Each row below is a small network's average activation on inputs in which a field has the value named, seen along a few directions.
Values that are neighbours, or in one group, have similar rows; names and order tell nothing.
In the rows, zero is written as 500.
Strong random noise was added to every row along 6 fixed directions; ignore it. To show where, here is one row again and again, with new noise each time:
[391 613 411 509 685 460 817 497 448 344 449 452 516 302 639 476 532 508
 468 362 567]
[542 529 501 561 505 461 643 494 476 423 423 407 457 419 520 571 442 401
 482 426 490]
[465 392 326 600 437 465 684 541 466 543 388 503 710 593 513 587 540 551
 519 486 418]
[592 424 537 604 426 681 441 492 577 579 475 620 442 396 702 493 496 571
 392 524 632]
[690 413 515 315 587 740 283 479 677 599 432 773 489 459 885 341 574 660
 466 562 737]
[579 667 654 353 702 463 579 532 516 333 489 355 411 352 489 490 431 424
 571 397 578]
[449 467 521 721 417 531 766 559 419 441 478 395 510 337 544 663 445 498
 462 423 538]
[683 367 385 185 591 499 368 557 612 595 333 622 783 787 581 445 585 608
 691 568 480]


Field Tibo:
w4: [454 440 408 858 335 557 527 318 471 529 540 601 314 375 559 471 540 388
 195 474 447]
w8: [350 424 444 585 496 475 632 580 443 491 526 539 647 550 619 445 520 658
 478 521 586]
w3: [432 562 488 405 493 324 507 501 427 428 495 437 409 600 430 533 455 323
 559 500 411]
w11: [285 595 491 703 481 540 577 454 441 563 645 516 518 369 360 501 583 571
 456 445 460]
w1: [549 442 511 395 534 440 339 453 577 497 514 550 485 556 539 433 551 487
 515 525 512]
w5: [431 521 297 314 567 364 610 389 452 480 384 582 518 519 588 432 601 457
 520 447 437]
w9: [521 425 441 599 436 574 582 520 500 496 438 586 513 412 673 493 536 553
 394 474 551]
w12: [427 505 737 652 327 613 297 606 404 565 747 355 448 495 151 655 345 525
 631 563 469]
w2: [349 627 544 506 581 500 540 590 366 501 712 333 654 543 139 578 528 671
 651 511 396]
w10: [307 623 526 447 654 474 346 535 625 548 733 614 599 600 328 253 616 711
 460 593 511]
w7: [507 420 497 517 400 600 382 459 443 588 505 576 289 431 662 526 442 459
 409 635 556]
w6: [457 419 379 657 303 500 489 485 582 632 443 536 607 679 416 505 547 521
 381 573 381]
Each value of Tibo is a pair of two hidden parts, and every pair occurs once (3 first parts, 4 second parts).
Q: Changing only the second part turns w5 into w1. w3 has the same second part as w5; what does that change turn w3 into?
A: w10
Q: Changing only the second part turns w9 into w2. w6 has the same second part as w9; what does that change turn w6 into?
A: w12

Field Gadoz:
n5: [579 617 717 516 595 598 588 508 494 297 540 385 389 234 577 499 470 491
 498 354 660]
n4: [572 511 553 413 587 359 574 461 571 354 440 450 444 484 614 447 504 385
 487 430 533]
n8: [429 496 524 314 546 496 362 539 546 585 586 627 532 559 556 417 594 640
 590 604 575]
n3: [629 310 586 369 381 626 298 437 528 640 486 586 425 511 712 580 511 544
 615 593 643]
n11: [494 379 429 721 303 560 566 489 371 532 439 491 460 416 520 668 404 385
 456 460 427]
n6: [480 730 322 407 729 387 408 405 690 554 483 667 586 660 371 191 663 572
 373 433 380]
n12: [617 460 599 114 732 663 414 481 486 428 531 597 433 388 824 470 619 599
 680 510 733]
n9: [593 623 661 501 562 521 403 571 540 499 564 348 493 492 175 530 432 454
 507 522 379]
n1: [354 540 573 630 476 567 542 620 477 544 649 406 548 425 294 580 434 627
 555 556 510]
n2: [362 557 492 655 503 528 648 632 414 484 614 432 717 515 320 517 506 728
 513 505 490]
n10: [607 472 523 265 577 480 264 623 616 585 462 560 608 752 504 388 502 537
 583 553 515]
n7: [590 481 612 216 553 465 392 494 531 442 432 507 450 563 580 449 400 408
 603 572 593]
Gadoz is arranged as a 3 by 4 grid.
Q: How many steps from neighbour to neighbour lead from n2 to n11, at the fewest?
A: 2
Each value of Gadoz is a pair of two hidden parts, and every pair occurs once (3 first parts, 4 second parts).
Q: Changing only the second part turns n8 into n7. n12 has the same second part as n8; what does that change turn n12 into?
A: n11
Q: Changing only the second part turns n2 into n6. n10 has the same second part as n2; what does that change turn n10 into?
A: n4
